Each row below holds a small network's activations on one input, seen along a few directions.
Each table varies a few parts of the input and shows all the possible inputs, shuffled.
Descriptions start from the smaller parts, as in this example, which fits no table here: one of 2 separate values, together with either a single point or one of 11 places along a line or (one of 4 places along a line, together with one of 8 places around a ring).
Shared parts are said once, and a part with two or three values counts as separate values.
In the rows, 128 means zero.

Other details of the inputs vary at random and push rows far along three fixed directions, the same in every table; ignore that.

Table:
r1: [152 175  93 120 103 152 169 174 128 171  97 144 148 145]
r2: [177  72 136 128 149 131 102 137 134 102 167 116 161 137]
r3: [ 15 173 115 120 182  90  21 104  41 169 120 158 150 108]
r4: [148  93 118 125 114 128 149 142 163 146 129 163 177 156]
r5: [170 112 150 132 124 122 153 141 151 103 161 121  97 149]
r6: [118  92 133 148 180 113 108 111 131 129 142 134 161 123]
r7: [ 91 205  90 125 118 146 139 141  87 172  77 134 125 110]
r8: [156 105 115 131 120 139 147 133 143 146 117 134 174 130]
r9: [173 154  90 119  94 154 168 184 130 169 102 141 166 151]
r10: [107 129 127 153  99 124 177 103 150 107  99 115  93  93]
r11: [142 125 113 120 161 130 104 160 121 168 133 155 194 156]
r12: [118 150 120 132  92 134 187 126 157 136  92 137 105 120]
r13: [185  93 147 114 140 139 121 136 147 130 169 137 146 164]
r14: [190 121 117 106  80 164 171 154 162 138 115 121 151 151]
r15: [ 63 180 144 115 135 113  93 107 101 139 112 135  87 117]
r16: [173 105 137  96  93 148 137 138 161 123 133 129 138 151]
r17: [132 215 116  96 100 150 131 167  94 159 115 132  93 149]
r18: [ 81  73 138 169 190  91  92  77 112 106 141 123 156  79]
r19: [176  94 152 135 144 118 140 146 164 117 163 138 132 166]
r20: [119 141 129 154 132 115 174 134 151 113 117 120  94 123]
r21: [108 117 145 127 163 126  85 104 104 103 147 110 116 116]
r22: [170  89 120 151 135 122 169 149 160 126 137 137 158 139]
r23: [135 144 118 143  99 134 165 141 130 101 112  95  90 107]
r24: [ 48 218  89 118  83 130 114 121  64 153  77 124  88  85]
r25: [ 97  86 137 147 124 113 118  95 134  85 135 109 115  98]
r26: [125 150 137 156 126 109 178 127 148 106 123 119  67 125]
r27: [ 67 125 111 172 179 101  82 102  69 115 123 111 140  67]
r28: [136  83 121 138 147 121  99 110 111 131 144 123 174 105]
r29: [121 163 128 130 102 146 151 114 122  95 110  90  64 102]
r30: [ 64  95 146 160 195  89  88  76 114 109 138 122 136  87]
r31: [ 77 177 127 128 146 113 112 108  97 147 107 132 105 113]
r32: [ 85 198 130  93 114 144 104 126  89 139 102 114  91 120]
r33: [158  76 114  90 140 141  60 150 113 170 144 155 240 155]
r34: [ 74 175 115 120 115 123 133 129 124 153  96 147 116 132]
r35: [154 126 121  88 152 137  66 171  94 159 151 145 188 170]
r36: [107 122 146 144 120 117 172 107 172 111 113 129  93 119]
r37: [ 80 181 148 127  96 120 155 111 145 112 109 127  44 130]
r38: [118 165 133 119  90 144 156 112 130 100 105  93  65 103]
r39: [157 166 121 125 114 137 171 157 146 149 117 141 113 158]
r40: [123  81 167 168 180  95 116  97 145  77 172 114 100 118]
r41: [129  91 166 121 124 125 130 103 162  85 146 115  96 130]
r42: [ 97 157  97 141 139 135 112 124  84 151  99 124 147  96]
r43: [137 120 100 113 155 139  58 158  75 159 136 132 208 130]
r44: [ 92 109 111 161 169  98  78 112  69 113 143 109 142  76]
r45: [114  71 169 140 143  97 108  90 148  81 174 130  98 127]
r46: [105  91 128 159 121 113 146 102 147 104 125 128 127 106]
r47: [110 112 160 127 108 123 143 103 159  77 139 112  69 130]
r48: [159 137 111 149  96 141 181 140 138 112 121 106 100 109]
r49: [165 175 127  77  92 158 134 160 127 172 125 147 130 171]
r50: [146 160 125 127 119 138 164 135 144 148 113 136 107 149]
r51: [152 109 109 107 110 138 110 141 121 163 127 148 184 135]
r52: [147  93 146 127 139 114 132 120 161 137 143 154 146 154]
r53: [136 169 115  84 136 152  74 169  82 165 130 139 162 159]
r54: [144 104 164 120 114 121 142 110 162 102 152 129  90 139]
r55: [171 164  96  99  83 176 152 167 126 162  99 123 150 148]
r56: [162  80 157 137 163 123 119 118 157 116 168 136 144 154]
r57: [159 115 156 120 126 129 147 124 169 125 144 136 119 158]
r58: [173  72 146 145 131 123 143 129 156  75 161 100 114 126]
r59: [160 106  97 119 144 144  87 145  95 167 140 139 206 131]
r60: [130 101 145 126  98 127 142 109 157  83 137 112  93 124]
Description of these inputs: one of 6 places along a line, together with one of 10 places around a ring.
Changing only the place on the line of 6 turns r33 into r43. The same change can be made to r12. Which row results?
Answer: r1
Which other rows does r51 become when the place on the line of 6 takes its other values? List them by row number.
Answer: r24, r28, r44, r48, r59

Table:
r61: [113 141 128 114 108 129 122 133 129 128 118 129 118 130]
r62: [118 152 134 113 130 134 121 134 119 127 131 126 108 139]
r63: [120 151 121 136 132 135 121 131 112 132 119 121 122 121]
r64: [120  69 165 168 159  99 135  72 152  73 157 107  90  92]
r65: [108 146 132 112 121 139 122 126 125 129 120 129 118 130]
r66: [237 100 128 131  69 158 248 174 230 134 129 148 135 188]
r67: [120 144 116 131 123 139 129 127 112 133 123 123 123 118]
r68: [164  72 121 121 169 127  77 135 112 158 157 149 217 139]
r69: [124 138 109 130 111 129 131 132 120 129 116 122 127 120]
r70: [122 146 131 119 117 125 126 125 118 139 124 128 118 124]
r71: [104 142 129 125 125 123 138 128 138 140 111 143 127 133]
r72: [116 147 125 116 121 137 125 121 123 131 123 128 116 133]
r73: [153  72 124 120 168 132  71 140 123 149 150 145 222 149]
r74: [124 147 122 130 133 132 126 129 109 136 119 124 123 110]
r75: [116 137 116 126 111 131 127 137 122 127 113 123 129 117]
r76: [122 152 123 131 139 132 121 137 113 128 120 115 120 127]
r77: [151  76 136 108 167 129  65 136 129 151 156 152 213 163]
r78: [119 156 135 120 135 129 116 132 120 130 124 123 110 139]
r79: [125 145 123 129 124 127 128 134 111 135 122 122 126 113]
r80: [125 143 116 131 115 129 126 140 116 129 123 125 121 121]
r81: [124 148 130 115 117 124 121 142 124 127 128 127 109 139]
r82: [126 145 124 124 130 124 128 141 112 131 122 117 124 119]
r83: [120 144 128 116 117 124 127 124 123 136 120 126 121 126]
r84: [235  94 129 113  53 171 235 172 222 120 125 136 135 183]
r85: [122 148 121 125 134 136 127 139 112 125 126 118 119 126]
r86: [127  62 155 173 158 100 140  95 149  57 161  99  95 100]
r87: [121 138 111 129 116 134 132 128 115 128 116 125 126 120]
r88: [114 145 125 132 124 122 141 126 132 146 120 145 122 134]
r89: [123 147 128 120 112 127 122 136 123 131 128 132 110 133]
r90: [111 146 134 114 126 132 122 122 123 135 113 129 120 120]
r91: [117 140 113 143 126 124 145 130 125 144 114 138 133 122]
r92: [152  68 123 114 164 136  76 141 121 146 157 148 221 148]
r93: [119 144 118 137 136 121 143 142 126 137 117 133 128 130]
r94: [116 138 110 140 126 124 146 128 129 141 109 135 136 123]
r95: [118 156 133 124 130 133 116 126 119 134 124 128 112 133]
r96: [122  67 155 176 160 108 138  86 148  62 162 101  97  93]
r97: [114 141 121 125 128 134 127 126 116 134 108 122 131 107]
r98: [116 151 126 123 126 132 120 120 124 134 117 124 117 133]
r99: [117 152 132 118 125 137 122 128 118 131 131 131 110 133]
r100: [122 149 135 118 121 125 123 130 118 136 127 129 116 125]
r101: [117 153 129 126 126 133 119 121 119 137 121 127 114 131]
r102: [121  66 166 166 151 101 133  84 153  62 166 112  87 105]
r103: [162  77 139 103 168 116  70 147 120 151 168 150 205 161]
r104: [122 152 136 114 136 127 121 130 117 134 124 126 111 129]
r105: [119 147 127 118 126 130 125 118 121 138 116 127 118 123]
r106: [159  74 117 124 168 130  73 135 120 152 153 144 219 151]
r107: [127  62 153 176 150  97 143  84 149  71 155  99 105  85]
r108: [120 148 117 137 128 135 123 125 112 135 116 120 125 118]
r109: [125 148 123 126 139 129 126 135 110 132 119 119 121 117]
r110: [122 148 132 115 122 129 123 137 118 126 128 129 108 139]
r111: [123 144 124 121 109 127 125 130 123 134 126 131 113 131]
r112: [156  67 126 113 160 123  78 143 120 151 153 146 225 141]
r113: [123 144 118 130 120 134 128 135 110 128 124 127 121 121]
r114: [111 142 131 114 113 134 124 128 124 128 118 132 117 130]
r115: [121 152 134 119 130 130 121 124 116 138 123 131 113 123]
r116: [245  98 123 120  50 164 233 174 220 126 132 135 131 183]
r117: [122 142 121 118 109 127 126 129 127 131 121 128 117 133]
r118: [114  60 158 178 158  89 154  76 174  72 152 118  99 107]
r119: [117 149 128 119 121 137 124 123 118 134 128 130 113 131]
r120: [119 143 124 118 113 132 128 124 122 130 121 131 116 133]
r121: [126 144 117 127 121 126 126 146 117 125 123 120 119 127]
r122: [121 142 115 129 128 132 130 121 114 136 111 121 129 110]
r123: [112 143 135 112 117 126 124 128 124 134 116 127 123 123]
r124: [114 148 129 131 128 122 138 131 132 143 122 147 119 136]
r125: [120 144 127 120 113 133 126 126 117 133 126 134 112 131]
r126: [118 142 113 128 123 139 130 125 116 130 118 121 127 120]
r127: [123 140 114 132 116 134 131 130 110 131 121 127 123 118]
r128: [112  54 153 184 157  95 158  86 172  69 144 113 113  93]
r129: [123 139 116 127 119 127 132 127 116 135 115 119 132 113]
r130: [115 149 130 126 133 118 138 137 133 139 122 142 117 141]
Changing only one part turns r94 into r128. The same change can be made to r83. Which row results?
Answer: r123
Changing only one part turns r77 into r101. The same change can be made to r112. Which row results?
Answer: r107
What is each input in this table made of?
Answer: one of 2 separate values, together with one of 5 places along a line, together with either a single point or one of 6 places around a ring
Which other rows agree with r129 in the place on the line of 5 and the choice among 2 separate values? List them by row number.
Answer: r69, r87, r94, r106, r122, r126
A walk changes only the place on the line of 5. It starts at r61 and steps to r117. List the rest of the walk in order.
Answer: r111, r89, r81
A walk changes only the place on the line of 5. It starts at r73 and steps to r106. List the rest of the walk in order.
Answer: r108, r63, r76
Which other rows agree with r121 in the place on the line of 5 and the choice among 2 separate values? List them by row number.
Answer: r76, r82, r85, r86, r93, r109
